Each row below holds a small network's activations on one input, seen along a few directions.
Each table varies a few parts of the input and shows all the possible inputs, shuffled.
A made-up example of a description, with smaller parts first: one of 8 places around a ring, together with either a single point or one of 9 places along a line or (one of 3 separate values, together with one of 4 places along a line).
Shared parts are said once, and a part with two or three values counts as separate values.

A family of inputs:
R1: [-11 -32  47   5  18  33   1  -4 -11   1 -15 -20  10]
R2: [  1  -7 -28  10  13 -16  30  11  17   2   3  -1   7]
R3: [  4   5 -15   5 -16 -14  11  13   9  -9  10 -11  -8]
R4: [ -1  -6 -23   0 -10  -8  22   5   1  -5   5  -3  -3]
R5: [ -2   3 -16   0  -9  -9  11  12   3  -7  12 -15 -10]
R6: [  7   8 -25  13   2 -21  20  25  23  -8   9  -1   3]
R7: [  9  22 -13 -10 -14 -10 -15 -12  -2   5   4  23   4]
R8: [ -1   9 -12  -7 -13  -6  -6  -3  -6  -7  11  -1 -12]
R9: [  7  24  -6  -8 -13 -15 -21  -8   1   4   9  18  -7]
R10: [ -2  17  -5 -17  -5  -3 -17 -15  -3   8  -1  15  -5]
R11: [  9   3 -26  12   5 -17  25  15  22  -3   3  -1  11]
R12: [ -4 -34  40  17  44  24   3   6  -2   9 -22 -20  16]
R13: [  7   6 -21  15   6 -22  20  20  22  -6  11  -4  -2]
R14: [ -4  -1 -15  -3  -8  -1  15   6   5  -7   1 -12  -8]
R15: [  8  26 -13 -10 -18 -11 -21  -3   1  -2   8  26  -4]
R16: [-12 -23  54  -1  14  33 -16 -19 -22   8 -15 -10   9]
R17: [  5   8 -20   2 -21 -10  11  18   9 -14   8  -3  -5]
R18: [  2  13 -14 -14  -9  -7 -12 -16  -6   9   2  26  -1]
R19: [  5  14 -16  -4 -25 -10  -5   4   1 -13   8   9  -6]
R20: [  7   4 -22   3 -17  -9  17   9   7  -9   4  -4   1]
R21: [-10 -11  60  -7  22  34 -35 -27 -20  23 -15   8  10]
R22: [ -1  -1 -20   7  16 -10  25  12  18  -2   2  -8   0]
R23: [  8  11 -17  -4 -22  -6   0  -5  -2  -8   4  10   0]
R24: [  0   2 -17  -7 -16  -6   5 -10  -8  -3   3  10  -4]
R25: [ -7 -33  44  16  44  26   9   1   3   6 -14 -17  20]
R26: [ -8 -32  44   7  20  31  -6   1 -16   5 -23 -23   6]
R27: [  2  21  -9 -13  -5  -7 -22 -10  -8   4  12  18 -11]
R28: [ -3   7  -9 -10 -13   0  -1  -8  -5  -6   0   2 -10]
R29: [  1   3 -23  10  13 -15  20  18  17  -4  13  -8  -4]
R30: [ -9 -23  49   1  14  33 -22 -13 -25  10 -23 -10   4]
R31: [  4  12 -10  -2 -21 -11  -5  -1   1  -9   9   3  -9]
R32: [ -9 -13  56  -5  24  30 -40 -21 -25  27 -24   3   7]
Question: What is each input in this table made of?
Answer: one of 4 places along a line, together with either one of 2 separate values or one of 6 places around a ring
Question: The inputs of R3 and R9 match in every part but the place on the line of 4. If R4 is changed in the same way as R3 into R9, which row does it become?
Answer: R18
Question: Change only the choice among 2 separate values in R21. List by row number the other rows that result.
Answer: R32
Question: Which other rows agree with R13 in the place on the line of 4? List them by row number.
Answer: R2, R6, R11, R12, R22, R25, R29

A family of inputs:
R33: [  2  -2  11  -4 -12   6  -9  -2  -6  -8  -2  -2  -1]
R34: [ -3  -3   1  -9  -8   5  -2 -11 -10  -1   0   0  -1]
R35: [ -4 -12  11   6   9   9   0   4  -2   2  -5 -13  -2]
R36: [-7 -3 13  7 18  6  1  6  4  5  0 -3  2]
R37: [  2   0   8  -1   5   2 -13 -13  -1   8  -3  13   4]
R38: [ -2 -11   0   1   2   7  15  -3  -2  -1  -1 -10   2]
R39: [ 11  27 -43  -6 -26 -27   9  10  11  -9  18  13 -11]
R40: [  8  19 -47   6 -17 -30  22  15  20 -11  18   2  -6]
R41: [-1 -3  1  2 12  3  6  5  1  4 -8 -1  5]
R42: [ -4   6  13  -3   4   7 -14  -3  -2   6   3   6  -1]
R43: [  0 -11  11   8   0   5   8   5   0  -9  -5 -12   2]
R44: [  2   5   1  -8   0   1 -10  -8  -4   2  -7   8   1]
R45: [ 2 -8  9  6 17  0  2  0  3  8 -4  2 10]
R46: [ -5  -2  12  -4  -3   6 -14  -4 -12   4  -3  -4  -5]
Question: What is each input in this table made of?
Answer: one of 2 separate values, together with either a single point or one of 6 places around a ring
Question: The inputs of R42 and R36 match in every part but the choice among 2 separate values. If R33 is changed in the same way as R42 into R36, which row does it become?
Answer: R43
Question: Change only the choice among 2 separate values in R44. List by row number the other rows that result.
Answer: R41
Question: Change only the choice among 2 separate values in R38. List by row number the other rows that result.
Answer: R34

A family of inputs:
R47: [ 2  4 -9  0  0 -7  2 -3  3  0  4  6  0]
R48: [ 0  1 -9  1 -6 -5  5  5  0 -5  3 -6 -7]
R49: [  0   2 -17  -1  -3  -8   9   4   4   0   3   0   0]
R50: [  0   3 -10  -4 -10  -3   6  -1   1  -4   4   3  -3]
R51: [ 4  0 -9  7  3 -7  9  5  8 -2  1  0  3]
R52: [ 0  3 -6 -1 -9 -5  0  2 -1 -4  7 -1 -6]
R53: [ 1  5 -8  1  6 -4  2  4  5  0  2  2 -2]
R54: [-2  2 -4  0  1 -2  3  3  4  2  2 -4 -3]
R55: [ 0  5 -2 -2 -2 -2 -1 -2  2 -1  5  1 -2]
R56: [  2   7 -10  -6 -15  -3  -1  -2  -2  -5   2   6  -3]
R57: [ -8 -28  51   6  27  29 -10  -6 -13  11 -19 -14  12]
R58: [  2  -2 -10   3  -6  -3  12   7   6  -8   1  -4   1]
R59: [  2   5 -14  -3  -6  -8   5   0   2   0   6   6  -1]
R60: [  3  11  -5  -3  -3  -5 -10   0   2   1   3  11  -2]
R61: [ -8 -18  49  -2  16  32 -24 -17 -22  13 -18  -4   9]
R62: [ 2  0 -1  6  2 -2  6  8  7 -2  2 -6  0]
R63: [ 2  7 -6 -1  2 -4 -2 -1  3 -1  5  8 -1]
R64: [-10 -22  48   0  22  30 -16 -16 -19  12 -17  -7   9]
R65: [ 3  9 -9 -3 -6 -7 -5 -4  1  2  1 10 -1]
R66: [  2   7  -6  -3 -14  -5  -7   0  -3  -5   5   2  -6]
R67: [ 2 -2 -6  6 -5 -5  7 10  4 -8  4 -8 -2]
R68: [ -2   0 -13  -2  -7  -3   9   3   2  -4   1  -2  -3]
R69: [ 3  3 -5  6  6 -5  5  9  8 -3  3  1  2]
R70: [  5  10 -14  -4 -10  -9  -2  -1   0  -1   3   8  -1]
R71: [-11 -26  47   1  27  30 -13 -12 -17  13 -21 -11   9]
R72: [  0   2 -11   1   2  -7   6   2   5   2   1   2  -1]
R73: [  4   0 -14   5  -2  -8  12   8   7  -3   3  -2   3]
R74: [ 1  9 -1 -4 -8 -3 -8 -2  0  1  3  4 -4]
Question: What is each input in this table made of?
Answer: one of 4 places along a line, together with either a single point or one of 6 places around a ring
Question: The inputs of R51 and R65 match in every part but the place on the line of 4. If R73 is changed in the same way as R51 into R65, which row does it become?
Answer: R70
Question: Which other rows agree with R54 in the place on the line of 4? List them by row number.
Answer: R48, R49, R53, R68, R71, R72
Question: Change only the place on the ring of 6 in R47. List by row number the other rows that result.
Answer: R50, R52, R55, R59, R63

A family of inputs:
R75: [  5 -21 -27  16 -10  -7  49  35  14 -24  -4 -27   7]
R76: [  8  29 -49 -14 -46 -16  10   2  12 -17  13   1 -13]
R77: [-21 -40  40  11  16  28  15   0 -11  -2  -7 -38   6]
R78: [-18 -18  54   2   3  38 -14 -15 -25   2 -12 -18  -1]
R79: [  5 -30   6  20  49  -4  33  21  18   7 -13 -23  10]
R80: [-12 -32  34  11  53  24   7   2   7  16 -15 -16  22]
R81: [-13 -10  50   3  40  33 -20 -14  -7  21 -21   5  17]
R82: [  6   5  42  -6  17  16 -48 -21 -13  21  -8  23   7]
R83: [  0  27   9 -14  -6   0 -44 -28 -13  26   6  43   0]
R84: [  3  35 -28 -18 -11 -20 -25 -23  -2   7  11  44  -6]
R85: [ -3 -38   3  17  13   9  39  22  -2 -11 -17 -46  -2]
R86: [ -3  -2  45  -7 -24  27 -37 -30 -30  -1  -3   7  -5]
R87: [  8  25 -31 -28 -46 -10 -22 -15 -23 -12  13  21 -22]
R88: [  5  -7 -20  26  25 -23  45  30  31  -5  12  -7  19]
R89: [  6   5 -49   1 -31 -23  29  29  20 -26   4  -7 -16]
R90: [ -3  17  11 -28 -43   3 -40 -26 -32   9   3  13 -13]
R91: [  9  18 -43  14   6 -40  23  25  33  -8  18  11  -5]
R92: [ 17  35 -46  -5  -5 -35   0   5  25  -1  19  16  -5]
Question: What is each input in this table made of?
Answer: one of 2 separate values, together with one of 9 places around a ring
Question: The inputs of R88 and R75 match in every part but the choice among 2 separate values. If R79 is changed in the same way as R88 into R75, which row does it become?
Answer: R85

A family of inputs:
R93: [ 15  31   3  -5 -20  -8 -35  -8  -7   2   7  24 -12]
R94: [ -4  11  11 -18   5   5 -31 -32 -15  21  -3  34  13]
R95: [  5  28 -40 -18 -12 -24  -6  -7   7  13   5  33  -3]
R96: [  3  20 -45  -1  -2 -29  20   0  22   3  11  22  -1]
R97: [ 10  26 -29  10 -12 -28   4  18  25 -15  17   8  -9]
R98: [  1   1 -25   9  -1 -14  31  23  17 -15  15 -18  -6]
R99: [ -2 -30  -7  13  -3   6  42  17  10  -8  -1 -30   9]
R100: [ -2 -18  -4  14  13  -1  30  24  16  -6   5 -32   4]
R101: [-12  -7  38  -8  11  28 -23 -11 -22   5  -2  -4  -5]
R102: [  7  -8   2  24  19  -7  21  30  28  -8   3 -23  12]
R103: [ -1 -15  25  27  28   5   7  23  11   2  -8 -23  11]
R104: [ -7  -8  24  -7  31  26 -21 -25 -14  19 -12  18  14]
R105: [ -9 -35  17  14   8  17  30   9  -8  -2 -15 -30   9]
R106: [ -5 -27   5  18  45   6  20  -1   5  10 -14 -10  18]
R107: [  2  14 -37 -19 -44 -12  -4  -5  -9 -12   8   8 -11]
R108: [ -1 -16  45  11  24  15 -18   5   2   5 -13  -9   7]
R109: [-10 -24  19  16  23  10  17  16  -1   2  -7 -32   2]
R110: [  5  24  -4 -15 -26  -4 -27 -14 -18   2   8  12 -19]
R111: [  7  21  28  -7  -6   6 -41 -13 -12   6  -3  18  -2]
R112: [  8  23 -16 -18  -9 -13 -23 -25 -14  18   6  40   2]
R113: [ -7  11  24 -19 -12   9 -34 -24 -22   3   4   9  -6]
R114: [  5  26 -31 -16 -27 -16 -12   4  -2  -6  11   7 -19]
R115: [  5 -17 -15  14  33  -8  36   9  24   9  -4 -11  18]
R116: [-12 -16  38 -12  -6  34 -12 -19 -23   6 -17  -5  -1]
R117: [ 11  34 -23  -5 -22 -20 -20  14  10  -4  12  20 -13]
R118: [ -6 -25  27   3  39  18  -7 -17   0  19 -22   3  16]
R119: [-12 -34  40  -2   3  25   3  -6 -16   4 -21 -16   5]
R120: [ -6   2  20 -21 -28  15 -24 -28 -29  -1  -7  10  -1]
R121: [  6   1 -37   6  18 -23  40  11  23  -5   9   8  10]
R122: [  2  16 -36   1 -17 -19  12  13  11 -16  17  -3 -19]
R123: [  0   2  45   2  15  24 -31  -6  -7   9  -6   4   2]
R124: [  2 -12 -32   7 -17  -7  43  17   6 -23  10 -14   1]
R125: [  2  13  -9 -19 -43   0 -21 -27 -21  -2  -2  10 -12]
R126: [ 10  11 -18  18   5 -20  22  30  30 -16  13  -8   2]
R127: [-11 -26  38   1  21  19  -9  -1 -13   0 -10 -16   0]
R128: [  0   5 -42  -1 -34 -13  22   6   7 -18   9  -4 -15]
Question: What is each input in this table made of?
Answer: one of 4 places along a line, together with one of 9 places around a ring
Question: The inputs of R106 and R105 match in every part but the place on the line of 4. If R115 is changed in the same way as R106 into R105, which row does it become?
Answer: R99
Question: Start at R119 and move only the place on the line of 4, one step at a time. The first step leads to R127. Which rows follow, in order?
Answer: R108, R118
